These are the activations of a small neural network, seen along a few directions. Each row is one input.
In each table, some parts of the input vary, and every possible input appears once, in random order.
A made-up example of a description, with smaller parts first: ring(5) and (point or line(11) or (values(3) and line(6))).
Shared parts are said once, and a part with two or three values counts as separate values.

Other details of the inputs vary at random and push rows far along three fixed directions, the same in every table; ignore that.

Rows:
x1: [-.04 .14 -.16 -.16 .14 -.33 .22 -.26 .10 .13 -.13]
x2: [-.02 .11 -.15 -.14 .14 -.34 .24 -.28 .10 .12 -.13]
x3: [.50 .23 .04 .08 .17 -.25 .09 -.10 .12 -.27 .03]
x4: [.50 -.39 .29 -.11 .31 .11 .05 -.16 .12 -.58 .70]
x5: [.34 -.32 .20 -.01 .13 .19 .00 .00 .04 -.39 .50]
x6: [.30 -.21 .25 -.14 .32 .20 .06 -.04 .03 -.45 .57]
x7: [-.09 .22 -.13 .17 -.13 -.11 -.03 .05 .00 .36 -.40]
x8: [.04 .05 -.11 -.02 .18 -.29 .20 -.29 .04 .15 -.14]
x9: [.30 .28 -.01 .01 .06 -.24 -.02 .10 .12 .00 -.14]
x10: [.27 .25 .00 .05 .03 -.20 .07 -.05 .02 -.13 -.13]
x11: [-.36 -.28 -.02 -.11 -.15 .18 .11 -.02 -.08 .04 .15]
x12: [.30 .05 -.06 -.17 .40 -.38 .29 -.43 .15 -.19 .15]
x13: [.10 .15 .08 .15 -.38 .20 -.13 .30 -.12 -.25 -.14]
x14: [-.26 -.28 .07 -.21 .05 .15 -.06 -.05 .00 .19 .26]
x15: [-.05 .11 -.13 .00 .07 -.24 .14 -.18 -.01 .24 -.24]
x16: [-.40 -.07 -.03 .04 -.40 .38 -.13 .21 -.21 .18 -.14]
x17: [.33 .33 .02 .10 -.02 -.22 .06 .04 .01 -.18 -.20]
x18: [-.21 -.17 .00 -.03 -.08 .05 -.06 .02 .00 .31 -.05]
x19: [-.25 -.23 .02 -.10 .06 .25 .05 -.14 -.14 .10 .21]
x20: [.13 -.28 .17 .01 .09 .22 .08 -.11 -.11 -.31 .38]
x21: [-.09 .21 -.04 -.18 .12 -.33 .00 -.02 .12 .32 -.18]
x22: [.06 .17 -.10 -.09 .21 -.28 .18 -.25 .04 .11 -.11]
x23: [.00 .18 -.11 -.15 .30 -.27 .11 -.18 .14 .29 -.10]
x24: [-.55 -.17 -.15 -.15 .40 .15 -.17 -.05 -.08 .04 .19]
x25: [.00 -.20 .09 -.12 .12 -.06 .01 -.08 .07 .06 .20]
x26: [-.21 -.21 .06 -.16 .16 .22 .08 -.16 -.12 .02 .30]
x27: [.00 -.08 .01 -.07 .24 .05 .07 -.20 .04 .04 .20]
x28: [-.62 .07 -.25 .16 -.10 .11 -.33 .26 -.14 .32 -.40]
x29: [-.01 .15 -.08 -.21 .27 -.34 .07 -.17 .17 .31 -.09]
x30: [-.02 .08 -.14 -.04 .03 -.30 .21 -.19 .06 .12 -.20]
x31: [.10 .09 .05 .11 -.29 .16 -.07 .20 -.09 -.23 -.09]
x32: [.43 .01 .02 .06 .34 -.29 .19 -.31 .17 -.17 .11]
x33: [.34 .14 .01 .28 -.10 -.15 -.01 .03 .07 -.08 -.23]
x34: [.10 -.30 .12 -.07 -.02 .12 .16 -.07 .00 -.43 .41]
x35: [.23 .37 -.10 .27 .07 -.22 -.29 .26 .06 -.39 -.28]
x36: [.06 -.01 -.11 -.10 .20 -.38 .30 -.33 .11 .03 -.05]
x37: [.30 -.18 .24 -.13 .19 .18 .13 -.07 -.06 -.65 .53]
x38: [.41 -.02 .15 .12 -.05 .10 .00 .01 -.03 -.47 .18]
x39: [.44 .23 .03 .31 -.18 -.15 -.03 .12 .04 -.17 -.24]
x40: [-.24 .18 -.30 -.04 .43 -.35 -.10 -.17 .10 .14 -.20]
x41: [.02 .06 -.04 .39 -.20 .13 -.38 .37 -.07 -.34 -.21]
x42: [-.27 -.09 -.05 .07 -.19 .13 .00 .01 -.15 .23 -.16]
x43: [.04 .03 -.11 .03 .17 -.25 .16 -.25 .06 .21 -.12]
x44: [.11 -.27 .12 -.11 .18 -.11 .05 -.17 .10 -.05 .28]
x45: [.39 .22 .06 .12 -.17 -.24 -.15 .15 .16 -.09 -.19]
x46: [.10 -.04 .06 .08 .02 .13 -.01 -.02 .00 -.06 .11]
x47: [.39 -.04 .13 .08 -.07 .10 -.12 .14 .08 -.30 .19]
x48: [-.20 -.33 .02 -.10 .06 .20 .00 -.05 -.02 .19 .23]
x49: [-.51 -.03 -.01 -.19 -.23 .25 .03 .18 -.15 .12 .02]
x50: [.11 -.23 .21 .09 -.25 .21 -.18 .21 -.02 -.17 .17]
x51: [-.26 -.06 -.06 .08 -.16 .16 -.03 .03 -.11 .31 -.14]
x52: [.12 .13 -.08 .12 .00 -.23 .10 -.14 .01 .10 -.24]
x53: [-.60 -.08 -.11 -.14 .30 .20 -.21 .09 -.14 .05 .12]
x54: [.20 .12 .09 .21 -.41 .22 -.27 .44 -.02 -.10 -.14]
x55: [-.05 .12 -.12 .13 -.09 -.19 .06 -.09 -.03 .27 -.34]
x56: [-.27 .00 -.06 -.10 .04 .12 -.04 .03 -.01 .35 -.06]
x57: [-.30 -.01 -.07 .01 -.17 .15 -.03 .01 -.14 .27 -.15]
x58: [.42 .29 .07 .20 -.26 -.17 -.19 .29 .12 -.12 -.29]
x59: [.00 .08 -.14 -.09 .19 -.32 .22 -.28 .05 .13 -.14]
x60: [-.19 .02 -.02 -.15 -.12 .04 .09 .06 -.02 -.06 .06]
x61: [.15 -.04 .24 .03 -.19 .28 -.21 .35 -.05 -.26 .17]
x62: [.21 -.17 .14 .09 -.16 .30 -.15 .21 -.01 -.23 .24]
x63: [-.41 -.25 -.12 -.12 .42 .12 -.13 -.13 -.04 -.06 .28]
x64: [.01 .22 -.09 -.03 .19 -.20 .08 -.14 .08 .23 -.14]
x65: [.26 .15 -.04 -.11 .19 -.35 .24 -.22 .13 -.20 .00]
x66: [.30 .30 -.05 .21 -.41 -.21 .00 .22 .08 -.23 -.33]
x67: [-.40 .02 -.12 -.11 -.27 .09 .02 .09 -.05 .20 -.13]
x68: [-.01 -.15 .05 .32 -.10 .26 -.34 .31 -.11 -.45 .04]
x69: [.08 -.34 .17 -.10 .14 .15 .00 -.05 .03 -.13 .40]
x70: [-.30 -.08 -.07 .03 -.21 .11 .02 .02 -.12 .19 -.17]
x71: [.03 .18 .09 .09 -.40 .17 -.07 .35 -.12 -.24 -.16]
x72: [-.20 -.13 -.03 .02 -.03 .10 -.02 .00 -.01 .30 -.08]
x73: [-.28 .07 -.02 -.08 .01 .13 .01 .03 -.10 .26 -.03]
x74: [.28 -.04 -.04 -.06 .40 -.33 .21 -.34 .20 .03 .09]
x75: [.45 .16 .06 .27 -.27 -.19 -.14 .21 .13 -.11 -.28]
x76: [-.34 -.01 .00 -.12 -.15 .07 -.16 .15 -.01 .38 -.10]
x77: [.23 .20 -.08 .11 .03 -.22 .06 -.09 .07 .06 -.19]
x78: [.09 .19 .11 .20 -.26 .22 -.16 .32 -.09 -.09 -.12]
x79: [.19 .07 -.09 -.13 .43 -.33 .24 -.42 .14 .07 .10]
x80: [.36 .20 .00 .18 -.22 -.22 .08 .08 .05 -.28 -.24]
x81: [.11 .20 .06 .34 -.57 .27 -.26 .39 -.16 -.10 -.32]
x82: [-.39 -.08 -.01 -.13 -.12 .31 -.15 .20 -.08 .34 .03]
x83: [-.23 -.01 -.06 .01 -.31 .05 .04 .14 -.06 .06 -.14]
x84: [.02 -.09 .21 -.04 -.18 .23 -.21 .26 -.02 -.14 .19]
x85: [-.05 .13 -.16 .05 -.07 -.22 -.01 .01 .10 .43 -.34]
x86: [-.28 -.29 .00 -.12 .03 .20 .10 -.14 -.12 .04 .19]
x87: [-.28 -.01 -.06 -.16 -.13 .04 .10 .02 -.03 .06 .01]
x88: [-.28 -.18 .02 -.14 .12 .26 .04 -.10 -.10 .15 .25]
x89: [-.27 -.26 .04 -.23 .10 .19 -.06 -.06 .00 .22 .26]
x90: [-.24 -.06 -.06 -.05 .00 .12 -.04 .00 .00 .34 -.06]
x91: [-.37 -.16 .01 -.27 .06 .20 .13 -.09 -.10 .03 .23]
x92: [-.07 .07 .01 .08 -.09 .15 -.07 .09 -.04 .12 -.07]
x93: [.07 -.25 .12 -.11 .19 .23 .00 -.08 .03 -.14 .40]
x94: [.18 -.17 .18 .16 -.18 .33 -.14 .24 -.05 -.23 .15]
x95: [-.11 .02 .04 -.10 .11 .08 .07 -.07 -.11 .03 .09]
x96: [.07 .30 -.08 .07 -.05 -.18 .03 -.02 -.01 .13 -.29]
Each input here is: line(8) and (point or line(11)).
The inputs of x68 and x53 match in every part but the line(8) part. If x11 is changed in the same way as x68 into x53, which row does it become?
> x49
The inputs of x59 and x86 match in every part but the line(8) part. If x5 is changed in the same way as x59 into x86, which row does it become?
> x85
List by row number the other rows that have the line(8) part in common with x84.
> x3, x10, x13, x23, x29, x35, x60, x64, x82, x91, x96
Start at x44 and move only the line(11) part, one step at a time. The first step leads to x18. Which rows follow, in order?
> x48, x72, x33, x43, x55, x42, x70, x36, x11
Which other rows does x22 become when the line(11) part takes its other values? List them by row number.
> x26, x31, x54, x56, x58, x65, x76, x87, x88, x92

Rows:
x97: [-.03 -.12 .11 -.14 .07 .18 .05 -.03 -.02 -.03 .25]
x98: [-.05 -.12 .12 -.12 -.06 .19 .07 .01 -.10 -.12 .22]
x99: [-.30 .02 .02 .09 -.59 .35 -.13 .38 -.18 .05 -.21]
x100: [.28 .09 .04 .12 -.05 -.18 .12 -.10 .00 -.18 -.10]
x101: [.23 -.13 .08 -.15 .35 -.19 .07 -.18 .16 -.15 .30]
x102: [-.65 -.25 -.13 -.09 .35 .31 -.10 -.06 -.20 -.01 .23]
x103: [-.16 -.03 .02 .21 -.36 .30 -.29 .34 -.10 .17 -.18]
x104: [-.31 -.26 .03 -.13 .06 .35 .05 -.10 -.15 .16 .24]
x105: [.07 -.17 .06 -.01 .17 .12 -.01 -.09 .02 -.04 .24]
x106: [-.33 -.11 .05 -.14 -.12 .34 -.02 .09 -.14 .20 .10]
x107: [.21 .45 .02 .43 -.49 .16 -.49 .68 -.11 -.59 -.39]
x108: [-.12 -.06 .07 -.07 -.05 .22 -.08 .12 -.03 .10 .12]
x109: [.08 -.23 -.01 -.08 .13 -.01 .24 -.25 .02 -.28 .29]
x110: [.27 -.09 .02 .05 .21 -.22 -.02 -.12 .14 -.13 .07]
x111: [.21 .10 .02 .12 -.08 -.10 .08 -.05 -.03 -.09 -.12]
x112: [.08 .33 -.25 .09 .15 -.60 .02 -.16 .21 .46 -.54]
x113: [-.43 .33 -.34 -.18 .14 -.46 .04 -.13 .14 .89 -.54]
x114: [.26 .20 .06 .07 -.18 -.18 .07 .06 .02 -.17 -.17]
x115: [.22 .16 -.04 .05 -.19 -.19 .12 .05 .08 -.22 -.15]
x116: [.05 -.06 .04 .06 .01 .13 -.05 .01 -.01 .03 .07]
x117: [-.44 -.06 -.12 -.17 .05 -.07 -.08 .00 .03 .50 -.13]
x118: [.40 .10 .05 -.04 .24 -.25 .07 -.11 .18 -.16 .12]
x119: [.41 .10 .03 .07 .17 -.21 .11 -.17 .11 -.16 .01]
x120: [.06 -.20 .04 -.05 .07 .04 .18 -.19 -.03 -.24 .25]
What is each input in this table made of?
> values(2) and (point or line(11))
The inputs of x110 and x117 match in every part but the values(2) part. If x105 is changed in the same way as x110 into x117, which row does it become?
> x118
Which other rows does x113 become when the values(2) part takes its other values? List them by row number.
> x103
Which other rows does x102 become when the values(2) part takes its other values? List them by row number.
> x107

Rows:
x121: [-.67 .08 -.22 -.28 .25 -.09 -.07 -.05 -.02 .52 -.15]
x122: [-.59 .05 -.16 -.24 -.07 -.05 .26 -.20 -.08 .60 -.14]
x123: [-.62 .03 -.24 -.23 .26 -.11 -.08 -.05 .03 .59 -.13]
x124: [.22 -.47 .32 -.04 -.18 .50 -.02 .08 -.04 -.31 .55]
x125: [.32 .35 -.20 .12 .35 -.59 .09 -.24 .13 -.23 -.27]
x126: [.45 .10 .17 .35 -.07 .02 -.36 .33 .07 -.31 -.08]
x127: [.43 .04 .25 .23 -.65 .25 -.15 .43 -.01 -.32 -.02]
x128: [-.28 -.71 .18 -.20 .13 .53 .27 -.28 -.22 -.24 .73]
x129: [.62 .28 -.06 .10 .47 -.62 .01 -.14 .35 -.21 -.12]
x130: [.46 -.20 .29 .17 -.34 .36 -.16 .21 .00 -.14 .23]
x131: [.13 .25 -.18 -.02 .04 -.42 .36 -.27 .12 .11 -.32]
x132: [.62 .22 .08 -.06 .09 -.50 .28 -.19 .23 -.28 -.01]
x133: [-.42 .01 .03 .32 -.48 .58 -.58 .64 -.18 .47 -.32]
x134: [-.44 .35 -.32 .42 -.54 .05 -.36 .40 -.21 .33 -.80]
x135: [.19 .22 .10 .23 -.31 .25 -.32 .48 -.13 -.52 -.11]
x136: [.55 .34 .01 -.08 .07 -.47 .31 -.18 .13 -.21 -.12]
x137: [.01 -.44 .24 -.03 -.14 .42 .16 -.04 -.22 -.44 .48]
x138: [-.32 -.02 -.08 -.12 -.13 -.07 .03 -.13 .05 .80 -.30]
x139: [-.12 .06 -.14 -.23 .57 -.31 .15 -.37 .11 -.07 .19]
x140: [-.56 -.51 -.07 -.41 .67 .31 .17 -.44 -.10 -.13 .71]
What is each input in this table made of?
> values(2) and line(10)
The inputs of x136 and x135 match in every part but the values(2) part. If x137 is changed in the same way as x136 into x135, which row does it become?
> x125
Which other rows does x127 become when the values(2) part takes its other values? List them by row number.
> x123
